Each row below holds a small network's activations on one input, seen along a few directions.
In each table, some parts of the input vary, and every possible input appears once, in random order.
Descriptions start from the smaller parts, as in this example, which fits no table here: one of 4 places along a line, together with either a single point or one of 9 places along a line or (one of 2 separate values, together with one of 8 places around a ring).
Shared parts are said once, and a part with two or three values counts as separate values.
In the rows, 128 means zero.

Other details of the inputs vary at random and push rows far along two fixed directions, the same in every table; ignore that.

Rows:
r1: [110 107 136 138  65 119 138 117 143 116  91 143 138 150]
r2: [133 117 139 133 102 122 131 107 120 141  95 119 132 140]
r3: [118 144 113 115 161 156 129 105 107 134 124  93 122 148]
r4: [135 143 122 123 146 119 127 156 133 124 170 138 122 101]
r5: [113 131 101 128 170 163 106  90 125 109 119  99 116 134]
r6: [114 121 140 131  71 112 132 126 136 125  92 138 121 137]
r7: [138 103 153 149  83 103 150 132 131 127 129 137 157 131]
r8: [125 122 124 137 147 142 130  97 123 123 116 106 138 149]
r9: [145 162 126 114 203 118 109 192 150 123 199 156 111  76]
r10: [134 129 108 131 141 143 121 104 116 137 113 118 123 135]
r11: [120 146 116 124 184 144 109 107 117 123 134  97 105 127]
r12: [142 100 142 142  94 116 141 129 130 135 120 143 155 129]
r13: [112 131 131 124 101 127 140 112 117 125 122 107 122 148]
r14: [129 121 134 117  95 129 124 134 126 133  99 136 124 133]
r15: [110 126  95 110 163 176 107 106 127 114 109 110 115 135]
r16: [134  98 115 134 109 148 122 103 117 125  98 122 138 130]
r17: [141 142 159 144 111  72 133 182 161 125 167 171 127 103]
r18: [152 149 175 137 130  69 146 210 171 149 176 199 142 112]
r19: [117 136 143 129 119 126 137 114 124 134 106 113 125 149]
r20: [129 156 146 138 128  88 139 175 158 127 174 168 128 118]
r21: [119 149 101 128 176 148 111 104 119 122 139 102 109 125]
r22: [114 123 138 136 117 133 142 107 131 124 107 119 142 161]
r23: [108 145  99 111 159 165 113 101 113 120 123  93 105 134]
r24: [110 120 133 125 113 136 134 115 131 113 120 116 130 150]
r25: [135 109 121 128 104 140 117 107 108 135  93 116 123 120]
r26: [141 125 139 127 125 115 132 174 158 128 148 175 142 124]
r27: [114 153 110 121 184 159 126  95 109 135 125  93 119 152]
r28: [129 129 117 120 136 143 135 106 100 133 125  97 132 133]
r29: [121 107 122 138 102 135 124 106 124 111 116 116 132 124]
r30: [121 151 108 128 190 144 117 104 114 126 149  97 111 132]
r31: [146 140 141 140 182 102 128 181 153 121 203 162 136  98]
r32: [143 146 126 126 197 134 116 144 122 138 162 120 121 103]
r33: [126 123 135 143  97 118 146  96 111 136 108 104 138 153]
r34: [133  98 136 144  70 119 136 111 135 125  91 141 147 146]
r35: [125 137 104 128 161 146 114 112 112 125 144 104 113 110]
r36: [121 130 107 115 180 160 116 111 119 112 143 101 121 125]
r37: [133 126 116 126 142 144 112 110 120 135 102 119 115 127]
r38: [130 153 134 114 176 132 123 151 131 135 150 125 120 124]
r39: [144 131 116 115 190 149 119 146 133 131 156 139 139 114]
r40: [138 119 128 140  97 105 134 146 131 133 142 147 131 107]
r41: [113 122 151 141  93 107 145 128 145 115 125 139 139 152]
r42: [152 136 166 132 113  79 145 191 145 137 171 166 144 102]
r43: [119 138 101 113 171 160 119  98 100 124 137  85 111 126]
r44: [143 128 136 134 126 101 121 171 142 131 154 160 124  90]
r45: [115 140  96 110 159 161 112 115 118 127 123 111 108 129]
r46: [120 112 120 125 105 140 126 115 127 108 119 118 131 124]
r47: [122 164 131 122 181 123 113 161 150 123 162 146 107 111]
r48: [137 122 113 128 145 145 126 104 102 145 123 108 132 126]
r49: [131 114 127 128  75 112 138 137 125 128 123 139 133 117]
r50: [133 108 144 146  66 107 154 109 107 138 113 113 146 137]
r51: [123 139 103 121 176 152 101 113 124 125 119 112 103 116]
r52: [123 128 116 132 140 136 127 101 102 127 136  96 120 126]
r53: [138 131 111 118 184 158 108 112 107 143 125 106 119 113]
r54: [123 137 111 123 141 148 124 109 120 137 110 124 121 144]
r55: [111 123 147 123  76 116 137 119 123 122 105 114 121 144]
r56: [164 143 164 149 129  63 151 200 163 152 191 194 152 111]
r57: [135 145 148 140 110  82 142 185 163 133 165 184 132 117]
r58: [123 112 130 144  61 107 139 111 125 128 100 130 132 138]
r59: [124 167 129 128 192 118 129 153 141 130 181 139 116 127]
r60: [128 115 154 139  88 109 148 135 147 133 113 156 154 152]
r61: [133 111 129 137 124 134 132 106 130 132 107 126 145 147]
r62: [114 114 133 120  65 124 128 123 127 124  87 127 120 134]
r63: [133 120 156 123  77 105 142 148 134 142 111 146 138 136]
r64: [139 134 116 107 175 152 113 129 113 139 131 116 121 112]
r65: [138 134 107 112 170 154 122 118 106 142 136 112 128 122]
r66: [121 115  92 124 165 171 105  98 117 117 115 106 119 118]
r67: [129 113 144 139  82 112 140 138 149 126 109 162 146 146]
r68: [135 106 113 120 121 152 122 117 122 123 108 128 136 127]
r69: [135 112 123 116  99 138 121 121 112 131  97 124 125 119]
r70: [137 104 129 128  57 120 142 120 112 135 100 132 140 131]
r71: [115 135 156 134  95  99 140 135 137 124 123 134 123 141]
r72: [102 121 125 132 102 140 128  98 134 108  98 116 127 151]
r73: [146 154 118 132 222 119 108 187 170 122 198 176 125  94]
r74: [131 110 151 130  82 114 146 143 143 132 116 153 154 147]
r75: [124 138 126 126 136 135 136 113 122 144 117 124 132 149]
r76: [112 119 145 124  54 113 134 124 130 118  97 123 121 136]
r77: [126 108 127 126 111 143 137 104 114 120 109 106 145 141]
r78: [118 118 132 141 119 125 132 103 130 114 120 114 133 147]
r79: [127 146 115 115 176 151 110 128 130 135 119 130 110 127]
r80: [111 139 104 113 175 166 109 117 134 109 133 111 114 130]
r81: [123 120 127 131 104 127 119 113 116 121 114 110 116 111]
r82: [131 101 134 131  70 113 137 142 141 116 119 151 143 120]
r83: [127 123 133 122  95 128 142 120 118 143 110 125 138 148]
r84: [129 116 151 140  84  99 137 131 121 126 128 124 128 119]
r85: [127 143  98 108 175 165 112 120 116 136 127 117 114 131]
r86: [114 115 132 125 107 144 139 104 122 121 101 107 141 159]
r87: [128 131 135 133 133 127 129 106 117 133 111 104 125 138]
r88: [164 156 116 129 221 120 114 192 145 146 208 172 124  81]
r89: [128 121 149 127  87 104 138 140 124 123 131 127 127 119]
r90: [145 123 151 129  84  83 135 189 151 128 151 176 133  93]
Each input here is: one of 3 separate values, together with one of 5 places around a ring, together with one of 6 places around a ring.
Question: Changing only the choice among 3 separate values turns r4 into r9. The same change can be made to r30. Which row results?
Answer: r11
Question: Changing only the choice among 3 separate values turns r22 into r19. The same change can be made to r41. Which row results?
Answer: r71
Question: Changing only the choice among 3 separate values turns r84 into r52. The same change can be made to r76. Which row results?
Answer: r23
Question: Change only the place on the ring of 6 in r24. List by row number the other rows that result.
Answer: r15, r26, r74, r80, r86
Question: Change only the choice among 3 separate values in r57. List by row number the other rows that result.
Answer: r1, r6
Question: Change only the place on the ring of 5 in r29. List by row number the other rows that result.
Answer: r5, r46, r72, r80

Rows:
r91: [135 105 133 140  95 116 138 123 129 124 123 135 145 129]
r92: [120 120 102 108 125 166 109  93 102 128  85  96 109 126]
r93: [130 113 129 127  97 133 138 110 109 139 105 114 137 141]
r94: [135 122 153 147 106  92 146 157 150 121 158 160 146 128]
r95: [120 119 109 115 111 152 116 107 110 130  96 110 113 125]
r96: [111 123 113 124 116 146 117 104 123 112 106 112 114 131]
r97: [133 130 121 129 129 123 118 151 143 119 143 148 123 108]
r98: [129 120 135 130  81 116 135 122 115 139 107 124 126 131]
r99: [109 122 127 122  86 134 131 108 119 121  98 114 117 141]
r100: [128 128 149 146  87  95 146 131 129 134 130 135 136 131]
r101: [122 129 146 143  92 104 143 117 125 128 123 123 129 139]
r102: [123 128 123 118 128 139 132 129 125 129 130 128 133 132]
r103: [139 153 109 113 197 146 108 136 118 140 147 119 109 108]
r104: [130 152 139 136 164 119 123 156 174 142 121 184 132 155]
r105: [126 130 136 138 130 123 142 114 122 130 134 118 136 144]
r106: [110 125 142 127  74 114 139 128 133 121 107 128 124 141]
r107: [130 121 120 116 137 154 123 100 100 140 100  99 127 136]
r108: [122 139 133 134 154 130 138 117 126 129 138 112 134 145]
r109: [113 118 137 133  78 116 132 126 139 112 108 132 126 134]
r110: [123 109 131 140  97 124 139 107 124 122 115 121 143 141]
r111: [130 124 113 112 140 149 124 125 120 130 126 123 128 125]
r112: [148 140 150 129 127  94 131 175 138 144 153 159 127 104]
r113: [130 120 114 124 123 137 112 132 129 122 121 135 118 109]
r114: [114 139 139 129 112 118 138 121 125 128 120 115 121 145]
r115: [133 124 114 114 142 149 122 133 121 134 128 128 127 120]
r116: [122 156 139 132 167 117 128 135 138 128 155 124 118 132]
r117: [128 103 117 125  96 141 128 112 122 119 104 125 137 128]
r118: [135 119 142 123  85 111 128 151 131 134 114 147 125 111]
r119: [126 127 129 135 131 131 139 106 116 134 127 111 139 141]
r120: [141 123 132 131 142 131 128 122 117 140 125 121 136 124]
r121: [126 129 111 128 144 148 117  95 105 136 110  98 115 126]
r122: [124 119 106 120 125 147 112 113 122 118 111 120 116 116]
r123: [137 122 115 127 152 149 124 100 106 138 115 103 131 130]
r124: [127 139 113 120 182 147 116 141 138 116 156 135 124 119]
r125: [136 120 146 143  79  95 143 130 126 135 124 136 136 126]
r126: [132 149 135 125 166 121 137 150 133 134 166 136 131 132]
r127: [144 142 146 144 129  90 138 164 143 136 166 155 133 112]
r128: [107 127 107 114 119 158 119  91 107 124  94  96 112 137]
r129: [138 116 130 137 110 115 122 131 130 127 123 136 127 113]
r130: [125 130 158 136  92  96 156 145 137 132 136 139 145 149]
r131: [142 150 115 115 202 140 122 147 126 139 168 131 125 116]
r132: [121 126 133 122 115 129 138 133 130 124 130 132 132 138]
r133: [133 136 140 133 105 104 138 146 131 135 139 140 128 126]
r134: [115 141 131 132 150 126 121 123 139 116 137 120 117 134]
r135: [130 105 117 134 114 141 125 104 116 126 110 116 136 131]
r136: [133 119 121 119 124 145 129 104 104 139 104 105 131 137]
r137: [122 147 122 123 150 132 126 122 118 134 136 116 117 130]
r138: [133 100 125 130  82 131 130 125 127 123 107 136 140 125]
r139: [117 125 123 125 134 141 127 125 136 113 125 124 131 136]
r140: [131 114 114 122 110 139 112 119 123 122 103 125 120 112]
r141: [133 122 132 124 107 123 137 146 134 129 135 144 138 127]
r142: [128 107 108 116 133 165 110 103 112 122  94 110 126 122]
r143: [141 127 130 140 146 115 131 152 144 125 162 150 141 118]
r144: [119 136 138 130 105 115 138 121 122 129 123 120 122 141]
r145: [124 147  99 110 183 158 106 130 123 126 140 118 106 114]
r146: [129 130 139 130 115 117 145 130 123 137 135 129 141 140]
r147: [142 123 139 137 124 107 120 153 139 130 138 151 127 103]
r148: [130 132 147 139 131 118 139 144 171 143 105 182 151 173]
r149: [114 138 152 131  91 105 143 125 130 127 119 121 125 151]
r150: [143 134 133 134 137 114 126 138 125 139 138 133 126 112]
r151: [113 142 122 120 153 138 114 130 141 111 134 125 112 126]
r152: [121 142 138 132 154 128 137 116 129 128 139 112 132 149]
r153: [137 118 130 125 111 122 115 147 135 125 120 147 123 103]
r154: [124 119 109 130 131 142 115 100 117 122 112 110 118 123]
r155: [112 130 124 116 132 147 131 117 125 122 118 113 127 145]
r156: [132 151 158 130 144  97 147 168 150 133 170 150 138 138]
r157: [113 123 146 122  88 123 144 124 133 122 112 125 135 153]
r158: [134 129 129 141 127 110 125 144 141 123 148 144 127 114]
r159: [134 110 135 118  96 132 131 133 121 134 105 133 135 124]
r160: [126 115 131 123  73 118 133 129 125 128 107 134 126 124]
r161: [137 140 109 124 195 151 120 116 116 136 149 111 126 122]
r162: [139 132 106 120 209 160 103 126 123 129 144 119 122 108]
r163: [131 136 127 129 137 116 121 159 147 121 154 155 124 106]
r164: [128 125 120 127 135 146 116  94 103 137  98  97 116 126]
r165: [146 125 119 130 167 133 118 141 132 129 149 138 134 110]
r166: [132 123 118 134 135 130 115 126 127 127 130 129 120 113]
r167: [131 111 101 115 144 166 110 104 114 122 104 111 126 121]
r168: [136 119 119 113 130 145 123 130 120 133 118 127 130 121]
r169: [135 133 129 127 135 127 137 132 123 136 140 127 136 135]
r170: [130 125 122 135 135 138 134 104 114 133 124 108 136 139]
r171: [127 161 119 129 218 130 110 156 150 120 181 137 111 109]
r172: [128 114 132 132  98 121 136 136 137 120 128 143 143 127]
r173: [129 139 136 140 143 106 127 151 147 120 160 148 123 117]
r174: [120 138 146 142 114 105 141 128 133 128 132 125 128 138]
r175: [147 126 141 140 128 108 139 148 131 141 151 146 143 120]
r176: [123 134 109 117 142 149 119  99 104 133 111  98 112 132]
r177: [112 121 134 134 120 133 134 100 129 115 115 108 134 154]
r178: [129 120 157 148  93  90 150 152 152 120 146 153 149 136]
r179: [128 140 121 134 163 124 118 137 137 124 154 134 121 113]
r180: [142 114 142 138  89 100 140 167 151 122 147 168 149 116]
r181: [128 151 124 118 199 138 117 159 154 115 173 144 124 119]
r182: [101 139 120 112 131 151 120 102 121 118 104  99 108 146]
Question: Describe the family of inputs behind these rows.
Answer: one of 2 separate values, together with either a single point or (one of 5 places around a ring, together with one of 9 places along a line)
Question: Changing only the choice among 2 separate values turns r98 into r93. The same change can be made to r116. Which row results?
Answer: r152
Question: Changing only the choice among 2 separate values turns r94 into r173. The same change can be made to r180. Which row results?
Answer: r97
Question: Changing only the choice among 2 separate values turns r178 into r171. The same change can be made to r159. Which row results?
Answer: r118
Question: Change only the place on the line of 9 in r125. List by row number the other rows that result.
Answer: r100, r101, r116, r121, r127, r150, r164, r174
Question: Start at r102 and move only the place on the ring of 5, one step at a time. The first step leads to r146. Which rows follow, in order?
Answer: r119, r110, r172
Question: Change only the choice among 2 separate values in r107. List by row number the other rows that result.
Answer: r112
Question: Change only the place on the ring of 5 in r92. List by row number the other rows that result.
Answer: r103, r129, r140, r150

Rows:
r183: [143 143 100 119 225 161 122 147 115 147 184 121 135 117]
r184: [143 153 100 101 209 157 100 159 118 124 160 119 100  72]
r185: [112 126 135 143 118 132 143  67  98 128 109  68 140 150]
r186: [117  86  93 107 101 177 118  69  73 132  78  83 127 128]
r187: [135 142 105 121 181 149 102 173 157 123 147 176 118  86]
r188: [101 140 143 140 129 118 133  99 123 121 140  92 117 132]
r189: [122 180 140 114 189 118 130 152 150 133 182 143 109 134]
r190: [121 112 179 167  32  78 176 137 156 128 103 174 174 170]
r191: [121 144 132 114  95 122 121 137 133 121 123 132 105 132]
r192: [ 99 147  87 117 199 190  86 109 131 108 113 115  91 130]
r193: [102 158 123 113 194 158 123  96 108 118 139  74  97 141]
r194: [124 151 155 152 115  69 149 143 136 128 175 133 116 125]
r195: [102 113 126 135  63 132 117  85 107 110  91  79 108 125]
r196: [140  83 131 137  72 123 124  99  98 134 104 110 140  98]
r197: [129 157 146 129 171 122 137 130 131 146 128 127 141 161]
r198: [158 136 125 127 198 144 130 146 112 144 168 114 135 114]
r199: [159  83 165 137  32  85 152 153 113 134 116 152 150 103]
r200: [123 153 127 119 147 141 142  90 112 138 118  99 133 166]
r201: [120  81  99 132 102 178 125  59 119 107  68  92 154 173]
r202: [ 86 129 110 122 158 165 116  79 145  88 110 102 117 168]
r203: [106 168 124 117 218 138 121 139 156 132 154 133 104 147]
r204: [136  86 149 160  47 118 156 120 137 137  89 159 171 157]
r205: [119 112 161 133  22  94 145 137 122 111 102 119 118 130]
r206: [113 153 108 118 211 164 128  93 125 137 112  99 126 169]
r207: [ 82 140 120 116 133 151 136  86 107 121 119  83 111 160]
r208: [138 158 129 147 176 105 141 119 112 135 170 107 129 131]
r209: [121 120 112 112  93 133 126 145 120 127 124 133 124  98]
r210: [ 88 132 139 122  99 144 131  67 111 131  61  86 115 186]
r211: [139  99 114 129 135 154 113 124 128 128 107 157 137 113]
r212: [112  97  92 113  97 170 104  96 137  92  75 116 124 125]
r213: [127 116 162 150  83  86 160 147 172 103 138 167 171 163]
r214: [130  97 141 141  22  99 134 125 120 124  99 126 136  91]
r215: [132  88  93 114 147 174 100  97 129 101 102 124 135 123]
r216: [145 154 117 107 182 133 100 177 145 141 144 160 114  90]
r217: [120 140 147 127  94  89 136 195 151 120 173 164 120 109]
r218: [156 127 133 128 123 128 142 130 123 152 137 136 147 140]
r219: [130 103 113 129 122 159 134  87 116 147  77 106 144 167]
r220: [114 112 140 136  69 106 123 156 173  86 126 164 129 135]
r221: [159 101 160 130  74  91 133 165 135 150 114 178 150 115]
r222: [145 103  94 129 130 144 110  81  77 135 109  91 115 103]
r223: [127 147 152 126 111  98 118 177 153 130 132 161 115 127]
r224: [178 129 153 123 124  82 133 204 152 149 186 204 143  83]
r225: [163 146 129 138 134  73 124 201 145 133 195 176 118  57]
r226: [149 130  97 105 227 161  98 147 134 143 145 148 118 101]
r227: [150 120 128 146 155 129 129 124 115 145 159 110 146 109]
r228: [148 143 124 108 116 118 121 168 142 135 144 162 119  91]
r229: [163 142 108 144 202 126 123 135 108 148 182 117 128 106]
r230: [105 136 163 152  96  97 150 148 167 120 134 174 136 151]
r231: [165 127 163 142 124  91 145 180 148 161 149 175 161 134]
r232: [109 147 106 111 170 153 102 133 143 122 116 123  95 134]
r233: [131 136 103 107 160 145 107 152 146 133 119 148 112 104]
r234: [139 144 143 148  97  67 130 176 141 120 174 152 108  97]
r235: [119 125 150 134  98 125 159  86  97 127 101  80 141 164]
r236: [ 96 120 124 126  94 148 155  64  89 129  88  72 143 179]
Question: Changing only one part turns r198 into r204. The same change can be made to r205. Which row results?
Answer: r192
Question: Describe the family of inputs behind these rows.
Answer: one of 6 places around a ring, together with one of 9 places along a line
Question: Change only the place on the line of 9 in r226. List by row number the other rows that result.
Answer: r186, r196, r199, r211, r215, r221, r222, r224
Question: Change only the place on the ring of 6 in r216. List by row number the other rows that result.
Answer: r197, r210, r221, r223, r231
Question: Change only the place on the ring of 6 in r225. List by row number the other rows that result.
Answer: r194, r208, r222, r229, r234
